A small network was shown many inputs. Here are its activations along a few directions, one row for each input.
Each table varies a few parts of the input and shows all the possible inputs, shuffled.
Descriptions start from the smaller parts, as in this example, which fits no table here: one of 2 separate values, together with either a single point or one of 11 places along a line or (one of 6 places along a line, together with one of 8 places around a ring).
Shared parts are said once, and a part with two or three values counts as separate values.

Other details of the inputs vary at random and push rows far along two fixed directions, the same in every table; ignore that.

Rows:
r1: [ 23  18  17  17  18 -11  -7   3  -3   3 -17]
r2: [  0 -22  16  -2  -7  -1  -4  -2   0  -1  -7]
r3: [ -2 -18  13   0 -14   7  -1  -7  -2   1 -11]
r4: [  0  36 -30   0  24  -8   4  16   3  -2  20]
r5: [-23   0 -24 -28   0  -4  16  11   7   4  31]
r6: [ -3 -10  11 -12  -1  -7   6  -1   3   5   0]
r7: [ 22  13   9  21  11  -6 -15   1  -6  -6 -16]
r8: [  0 -20  16  -2 -10  -2  -5  -3   0  -3  -5]
r9: [  9  -5  21   3   2  -8   0   0  -2   3 -10]
r10: [-14 -11 -19 -14   0   5   2  10   5  -2  19]
r11: [ 18  30  -4  23  13  -2 -10  -2  -5  -6 -15]
r12: [ 20  28  13  20  12  -8  -6  -9  -5  -1 -22]
r13: [  1  -8   6   2  -7   6  -2  -7  -1  -2 -10]
r14: [ -4  15 -24   6   9   9  -4   6  -1  -4   7]
r15: [  0 -17  21  -7  -6  -6   3  -3   1   3  -6]
r16: [ -9  21 -33  -4  10   5   6  12   4   5  18]
r17: [ 25  20  10  21  13 -11 -11   0  -6  -5 -17]
r18: [  0 -22  15  -9 -11  -5   2  -2   0   5  -5]
r19: [-13 -11 -16 -14   1   5   1  12   5   2  19]
r20: [  2 -18  17  -5 -12  -7   0  -3  -2   3  -6]
r21: [ 6  4  9  1  5 -9  0  2  0 -1 -3]
r22: [ 1 15 -7 -6 16 -8  5 10  5  7  9]
r23: [ -5 -26  13  -1 -27  19  18 -28   3  -6  13]
r24: [-13 -26   9  -7 -21   9  -2  -9   0  -4  -2]
r25: [-18 -21  -4 -16 -18   7   9  -2   1   6   8]
r26: [-21  -7 -28 -23   1   3  10  16   8   3  30]
r27: [  1  -7  17  -7  -3 -10   3  -3   1   3  -4]
r28: [ -2 -24  16  -5  -8   0  -4   1   2   3  -4]
r29: [-14  19 -24 -11   4   0  10   2   3   1  18]
r30: [-15  -2 -26 -18   5   2   7  17   8   5  26]
r31: [ 23  13   9  22  14  -5 -14   3  -6  -3 -17]
r32: [  0 -22  15  -8 -10  -5   2   0  -1   7  -4]
r33: [-14  -9 -18 -18  -1   1   7  11   7   1  19]
r34: [ 18   1  19  12   2  -8  -9  -2  -4  -3 -18]
r35: [ 0 -8  2  4 -5 10 -7 -3 -2 -1 -6]
r36: [ 14  12   1  20   7   5 -12  -5  -6  -6 -17]
r37: [-7  1  1 -9  0  2  7 -1  3  8  3]
r38: [-19  12 -41  -9   4  12   2  10   4  -6  26]
r39: [-1  0 -2  6  0  7 -5  1  1  0 -3]
r40: [  5   3   7   7  -6   0  -3  -7  -4   0 -11]
r41: [ 4  0  3 -2 -2 -8 -1  1 -3  1 -1]
r42: [ -5 -10   1  -5 -10   4   3  -6  -1   3  -4]
r43: [  9  -7  10   6  -3  -2 -10  -2  -5  -5  -9]
r44: [  0 -22  16  -1  -7  -1  -4  -1   0   1  -6]
r45: [ -3 -14   5  -4  -7  -2  -3   0   0  -4   2]
r46: [-12 -23   9 -10 -23   8   2 -10  -2  -3  -3]
r47: [ 14  19   3  18   3  -4  -6  -8  -8  -2 -16]
r48: [-20 -16   0 -17 -18   6  10  -6   1  -1  10]
r49: [ 21  29  12  21  16  -7  -5  -8  -5   1 -22]
r50: [ 2 -9 18 -6 -1 -8  4 -1  1  7 -5]
r51: [-11 -25   7  -6 -22  11  -4 -11  -3  -6  -2]
r52: [  6  22 -11  17   8   2 -10  -3  -4  -8  -4]
r53: [ -4  35 -41   9  22   5  -2  11   3  -6  15]
r54: [  1 -13  14   8  -9   7  -6  -8  -3  -2 -14]
r55: [-13 -21  15 -12 -20   5   7  -9   1   0  -1]
r56: [ 18  26  -2  23  15   1  -9   2  -4   0 -15]
r57: [-7 -9  8 -6 -6  5  5 -2  2  5 -1]
r58: [-21  19 -38 -13  10   6  13  13   7   2  28]
r59: [ 17  33   3  18  19  -6  -3  -2  -4   3 -15]
r60: [-14 -13   2 -12 -10   5   9  -5   3   2   4]
r61: [  9  44 -45  12  29   2  17   8  10  -8  41]
r62: [ 18  11   9  12  11  -9  -6   5  -3   6 -12]
Each input here is: one of 2 separate values, together with either a single point or (one of 5 places along a line, together with one of 6 places along a line).
Changing only the choice among 2 separate values turns r10 into r36. The same change can be made to r44. Which row results? -> r54
Change only the place on the line of 6 in r48. List by row number the other rows that result. -> r29, r46, r47, r51, r52

Rows:
r63: [  3 -14   1   0  -5   0  -3   1  -1   0  -5]
r64: [  9  32 -24  12  16  -1   3  -1   1  -4   7]
r65: [-52 -44 -23 -52 -24  13  17  15  12  12  36]
r66: [  3  26 -24  13  17   5  -8   8  -2 -10  12]
r67: [  4  20 -11   1  11  -7   6   7   2   7   6]
r68: [ 6 -5 17 -6  4 -8  5 -4  2  3 -1]
r69: [  3 -15   6  -4   0  -5  -4   6   1   1   1]
r70: [ -4  16 -19   7   8   7  -5   3  -2  -2   2]
r71: [  1 -11  13   1 -16   5   4 -14  -2   2  -7]
r72: [  2 -12  -1   1  -7   4  -5  -5  -1  -3  -5]
r73: [-36   3 -60 -34   1   7  26  19  15   0  60]
r74: [  0  -8  11  -1   1  -2  -6   5  -1   6 -11]
r75: [ -2  -8   9   1   1   2  -7  -1   1  -3 -11]
r76: [-6  1 12 -1 -5  4  4 -7  1  5 -9]
r77: [ -7  -1   5   0 -10   8   5 -12  -2   2  -5]
r78: [  1 -11   1   1  -8   2  -3   2  -3   3  -6]
r79: [  2 -13   0   1  -7   4  -6  -4  -1  -6   0]
r80: [ 12  23 -22  15  17  -2  -7  14  -1  -5  10]
r81: [  4  -8   9   0  -2  -3  -5   4  -3   9 -11]
r82: [  4 -14  15   3 -15   3   3 -13  -2  -5   1]
r83: [ 8 -6 11  6 -8 -2  4 -4 -1 -3  2]
r84: [ 11   7   2  10   0   0   1 -10  -1  -6  -1]
r85: [  4  13   4  10   1   4   1 -11  -3  -1  -9]
r86: [  3 -14   5  -5   0  -5  -3   5   1   3  -4]
r87: [ 1 -9  5  5 -3  6 -7 -6 -3 -8 -6]
r88: [ 10  34 -20  13  14  -2   4   5  -1   4   2]
r89: [ -1  11  -3  -3  -3 -19 -17   5 -10 -10 -14]
r90: [  0  -8   4   4  -3   6  -7  -7  -3  -5 -10]
r91: [  6 -21  18  -1  -7  -4  -6   3  -2   0  -3]
r92: [ -1  -4   9   4  -8   6   3 -11  -1  -7   3]
r93: [  1   8  -2  10   1   8  -8  -3  -5   0 -12]
r94: [ -4   5  10 -10 -12 -20  -3  -7  -8  -7 -11]
r95: [ -4  -6   9   2  -2   5  -7   0  -1   1 -12]
r96: [ 3 -9  9 -6 -2 -7  7 -1  3  2  4]
r97: [  4  -8   4   4  -7   2  -5   1  -4   5 -11]
r98: [ -1  -2   3   0 -12   6   5 -11  -2   4  -4]
r99: [  9  29 -20   5  22 -10   6   9   3   2   9]
r100: [-8 -2  9 -4 -5  4  6 -6  2  2 -4]
r101: [  5  -9   9   0  -1  -4  -5   4  -3   7 -10]
r102: [  8  24 -26  14  15   2  -8   9  -1  -8  12]
r103: [ -6  -5   8   0  -3   6  -6   0  -1   4 -12]
r104: [ -2  32 -22   5  22  -1   5   6   6  -3   9]
r105: [12 10  4 11  0 -3  3 -4 -3  3 -8]
r106: [12  9 14  3 10 -9  2  0 -1  1  1]
r107: [  3  30 -21  10  17   2   3  -1   1  -8  11]
r108: [ -1  -9  -1   2 -10   7  -5  -4  -3   1  -5]
r109: [ -3 -19  19   1  -8   4  -8  -1   0  -5  -6]
r110: [-3 -5 11 -2 -2  1  5 -6  4 -4  0]
r111: [  2  -6   2   4  -9   7  -7  -5  -4   3 -11]
r112: [  0 -13  11  -2   1  -3  -6   8   1  -1   2]
r113: [ 11  23 -26  12  19  -3  -6  13   0  -5   8]
r114: [  2  23 -24   2  26  -6  -4  19   5  -2  13]
r115: [  0  -2   9   4  -5   4   4 -14  -1  -4  -7]
r116: [ 3  0 16 -6  0 -5  5 -4 -1 11 -8]
r117: [-50 -31 -27 -57 -18   8  29  11  15  13  49]
r118: [  2 -11  11  -2   4  -5  -6   5   1   2 -10]
r119: [-1 20 -8  5 12  1  3  4  4 -5 12]
r120: [ 4 -2 12 -1 -4 -4  5 -3 -1 10 -8]
r121: [ 8 -6 15  1 -3 -7  4 -1  0  1  3]
r122: [  2 -18  14  -3 -13  -1   7  -9   1   1  -5]
r123: [ -4 -21  17  -2  -6   4  -6  -3   1  -5  -8]
r124: [  9   9  10  -2  12 -10   4  -2   1   5  -4]
Changing only one part turns r71 into r108. The same change can be made to r68. Which row results? -> r114
Changing only one part turns r69 into r96. The same change can be made to r109. Which row results? -> r119
Describe the family of inputs behind these rows. -> one of 2 separate values, together with either a single point or (one of 5 places along a line, together with one of 6 places around a ring)
Change only the choice among 2 separate values in r72. List by row number the other rows that result. -> r64
Change only the place on the line of 5 in r73. List by row number the other rows that result. -> r83, r88, r105, r122
A walk changes only the place on the line of 5. It starts at r76 and steps to r100. List the rest of the walk in order. -> r104, r110, r119

Rows:
r125: [-25 -54  21 -29 -38   5   2  -9   0  -1  -1]
r126: [ 20  -4  22  21   2   0 -16  -3  -7   0 -27]
r127: [-19 -40   4 -22 -24   7   9  -3   5  -3  18]
r128: [ -7  31 -26   0  11   0   3   4   1  -2  10]
r129: [-13 -15   2 -13 -17   4  11 -10   2   0   8]
r130: [  4  34 -16  -3  26 -13  10  14   5   9  12]
r131: [ 18  -8  21  17   0   0 -11  -5  -4  -4 -17]
r132: [-36 -16 -25 -30 -15  13  14   4   7   5  23]
r133: [ 16  -1  21  18   0  -2 -18  -4  -9  -1 -32]
r134: [  7  26 -18  -3  29 -18   0  24   4   5  12]
r135: [  1  26 -25   5  14   2   8   3   4  -4  19]
r136: [ -5  19 -28   0  12   7   8   6   6  -1  22]
r137: [ 22   0  25  19  -2  -8 -12 -10  -8  -6 -24]
r138: [ 17   3  22  20   0   3  -7 -11  -6   3 -25]
Describe the family of inputs behind these rows. -> one of 2 separate values, together with either a single point or one of 6 places around a ring
Changing only the choice among 2 separate values turns r130 into r134. The same change can be made to r138. Which row results? -> r126

Rows:
r139: [-1  4 -2 -5 -4 -3 11 -8  1  1  5]
r140: [  7 -13   5  -2  -3  -6  -4   5  -2   4  -4]
r141: [  8 -14   8   1  -1  -3  -3   5   0   3   0]
r142: [  4  -3   6  -2 -10  -5   6  -8  -2   5  -5]
r143: [-1 15 -7  3  3 -2 -3  5 -3  0  3]
r144: [  3  -2  12   1  -6  -1  10 -11   1   0   2]
r145: [ -4  -5   4   2  -6   7  -3 -10  -1  -6  -9]
r146: [ -4  -8   0   2  -8   6 -10   0  -4  -1 -11]
r147: [  1 -11   5  -3  -4  -7 -10   7  -3  -1  -7]
r148: [ 2 28 -8  7 11 -3  2 -1  0 -6  5]
r149: [  8  18 -18  11  10   3  -2   1  -1   0  -3]
r150: [ 1  0 16  4 -6  0 -1 -5 -3 -2 -4]
r151: [  6 -16  13   8  -9   9  -4  -5  -2   3 -10]
r152: [ 10  17 -14   5  16  -8   2   3   2  -4   6]
r153: [  3 -15  15  -3  -7  -8  -9  -3  -4  -4 -13]
r154: [ -3  25 -14   4  25   4   1  11   5  10  -3]
r155: [-4 -5  7  4 -4  9 -2 -9  0 -7 -4]
r156: [ 3 -6 11 -1 -1 -7 -5 -5 -2 -8 -8]
r157: [-21 -25 -11 -26  -9   4  17   3  10  -1  31]
r158: [ -3  -1   6  -4 -10  -5  -1  -6  -4   0  -8]
r159: [ 10  23 -14   8   8  -6   1   6  -3   5   0]
r160: [-1 13 -8 11  8  9 -7  2  0 -5  2]
r161: [ 8 -3 12  4 -7 -1  2 -3 -3  6 -4]
r162: [  9  17 -12  16  13   8  -1   3   1  -1   4]
r163: [  2  -7   7   6  -4   9   4 -10   2  -2  -1]
r164: [ 0 -8 12 -1  0 -4 -2 -3  1 -8  0]
r165: [-7  2 -5 -6 -7 -3 -2  3 -4  2  0]
r166: [  7  19 -15  11  11   4   1  -4   1  -3  -1]
r167: [-29 -22 -15 -29 -18  10  22   3   9   6  36]
r168: [  7 -12  11   2   0  -2   1   2   2   0   4]
r169: [ 11  15 -14   5  14  -9  -2   7   0   0   2]
r170: [-30   3 -44 -20  -1  11   6  11   6  -2  27]
r171: [-1 -5  0 -2  2 -4 -8 10 -1 -3  4]
r172: [  3   6 -15   7   3   6  -3   5  -1   3  -1]
r173: [-4 -9  4  4 -6  9 -9 -1 -3 -2 -7]
r174: [  0   2  11  -1  -7  -4   1 -12  -3  -4  -9]
r175: [ -4   1  18 -10   3  -6   9   1   2  15  -9]
r176: [  0  -9  18 -11  11 -10   1   9   5  11  -7]
r177: [ 4 -8 15  3  1 -3 -8  2 -1 -5 -3]
Describe the family of inputs behind these rows. -> one of 3 separate values, together with either a single point or (one of 2 separate values, together with one of 6 places around a ring)
Changing only the choice among 3 separate values turns r162 into r168. The same change can be made to r146. Which row results? -> r147
List by row number the other rows that have the choice among 3 separate values in common with r148. -> r139, r142, r143, r144, r150, r158, r159, r161, r165, r167, r174, r175
Change only the place on the ring of 6 in r151. List by row number the other rows that result. -> r149, r162, r163, r166, r172
Change only the place on the ring of 6 in r155. List by row number the other rows that result. -> r145, r146, r160, r170, r173
